[[142 134 106 135 150 131]
 [126 133 126 157 125 148]
 [125 121 129 146 141 153]] value 129

[[138 128 119 117 118]
 [137 147 146 120 142]
 [123 145 153 140 146]] value 153

[[126 127 123 123 123]
 [148 151 131 114 131]
 [149 153 130 113 130]] value 130

[[141 135 139 122 128]
 [137 137 136 123 135]
 [123 114 120 130 101]] value 120

[[110 105 135 131 140 143 132]
 [123 130 130 122 131 135 134]
 [116 141 129 130 146 135 145]] value 129

[[154 115 131 123 113 123 110]
 [148 115 130 126 131 126 127]
 [117 132 127 132 139 132 141]] value 127

[[154 127 107 150 148]
 [145 130 116 140 137]
 [121 124 130 125 127]] value 130
---
[[129 138 114 118 151 139 112]
 [121 137 119 122 141 138 122]
 [128 125 133 132 113 124 134]] ==> 128

[[131 131 144 127]
 [116 135 151 108]
 [125 133 123 120]] ==> 125

[[110 109 106 148 127 119]
 [105 103 100 154 128 118]
 [116 115 113 142 128 122]] ==> 116

[[113 106 104 141]
 [108 100 100 143]
 [114 108 105 141]] ==> 114

[[102 123 121 117 126 124]
 [102 124 120 115 126 124]
 [147 130 128 137 127 124]] ==> 147

[[127 123 136 132]
 [124 129 126 128]
 [123 150 102 107]] ==> 123

[[141 116 151 125 152 151]
 [138 146 124 111 126 151]
 [133 106 138 123 143 130]] ==> 133
---
[131, 129, 149, 110] gives 110, 131
[137, 103, 147, 140, 112, 130] gives 130, 137
[155, 125, 140, 119, 120] gives 120, 155
[120, 149, 112, 143, 120, 141] gives 141, 120
[152, 134, 106, 139, 140, 123, 131] gives 131, 152
[[131, 114, 124, 140, 131, 122, 137], [151, 141, 147, 144, 112, 138, 121]] gives 137, 151
[135, 105, 148, 117, 135, 116, 128] gives 128, 135
[127, 123, 135, 128, 118, 103] gives 103, 127
[136, 118, 105, 136] gives 136, 136
---
[[116 116 117 108 126 119]
 [130 142 104 121 116 140]] → 126

[[135 118 126 125 142 128 133]
 [135 123 107 124 134 125 135]
 [123 137 140 126 124 131 133]] → 125

[[144 149  99 125 138 142 120]
 [121 115 142 117 110 157 129]] → 142

[[118 131 126 108 138 120]
 [112 125 114 101 146 105]
 [126 121 120 132 127 123]] → 146

[[127 128 152 119 130 149]
 [127 119 122 123 139 117]] → 130

[[135 114 135 131 102 135 139]
 [124 111 104 106 100 129 107]] → 135
---
[[141 143 115 134 126 131 125]
 [131 124 127 127 127 131 138]
 [106 123 148 120 142  99 133]] 115

[106 135 132 133 155 107 121] 132

[123 121 153 136 130 127] 153

[[125 111 103 119 126]
 [128 136 130 128 119]] 103

[125 112 152 123 121 138] 152

[[106 148 146 145]
 [147 127 114 116]] 146

[[145 136 116 128 124]
 [100 106 133 110 111]] 116

[150 126 136 134 121 119 129] 136

[141 155 135 128] 135

[[113 132 115 128 128]
 [133 124 130 147 134]
 [114 134 146 156 131]] 115
---
[[123 121 139 125 131 130 142]
 [136 130 132 132 132 119 115]
 [130 123 132 116 156 125 144]] -> 142, 130

[[144 141 125 136]
 [136 153 145 118]] -> 136, 136

[[132 137 131 117 137 141 100]
 [131 131 135 146 140 119 112]
 [141 135 152 154 132 141 113]] -> 100, 141

[130 113 134 118 126 138 153] -> 153, 130

[[129 128 127 127]
 [104 127 112 115]] -> 127, 104

[145 146 138 114 104 109] -> 109, 145

[[113 132 130 134 118]
 [130 153 134 111 123]
 [137 121 134 138 137]] -> 118, 137

[151 144 116 111 131 123 157] -> 157, 151
---
[[148 132 107 138 113]
 [123 129 126 126 147]
 [142 133 128 127 112]] >> 128

[[131 109 117 123 107]
 [132 132 141 141 137]
 [113 126 116 118 114]] >> 116

[[117 146 105 128 117]
 [117 131 102 134 112]
 [146 149 133 107 119]] >> 133

[[115 105 122 134 117]
 [130 127 129 128 128]
 [121 106 146 146 119]] >> 146

[[145 122 144 149 112]
 [114 150 114 125 147]
 [125 151 137 151 133]] >> 137

[[148 109 130 144 114]
 [131 127 130 140 126]
 [103 116 133 104 125]] >> 133

[[133 141 135 127 141]
 [126 133 120  99 111]
 [124 136 126 103 121]] >> 126
---
[157 142 155 119 107]: 155, 157

[[126 118 109 122 122 135 133]
 [154 133 135 126 125 120 137]
 [100 116 115 125 133 109 117]]: 126, 154

[140  99 142 116 157]: 142, 157

[[136 120 136 130 136 126 132]
 [135 120 141 127 136 125 133]
 [117 133 104 134 118 128 118]]: 127, 141

[123 107 124 141 143 115 119]: 141, 143

[113 132 124 126 144 138 154]: 126, 154

[141 115 106 119 121]: 106, 141
---
[[110 110 153 155]
 [114 115 106  99]] gives 106

[149 155 112 130 115] gives 130

[[126 104 146 116 135 126 128]
 [118 135 142 142 118 103 143]] gives 103

[[129 137 125 136 103 136]
 [149 132 127 124 123 130]
 [150 114 134 129 137 120]] gives 137

[103 121 146 124 117 106 128] gives 106

[[133 124 134 116 115]
 [128 133 101 100 124]
 [129 137 127 109 117]] gives 109
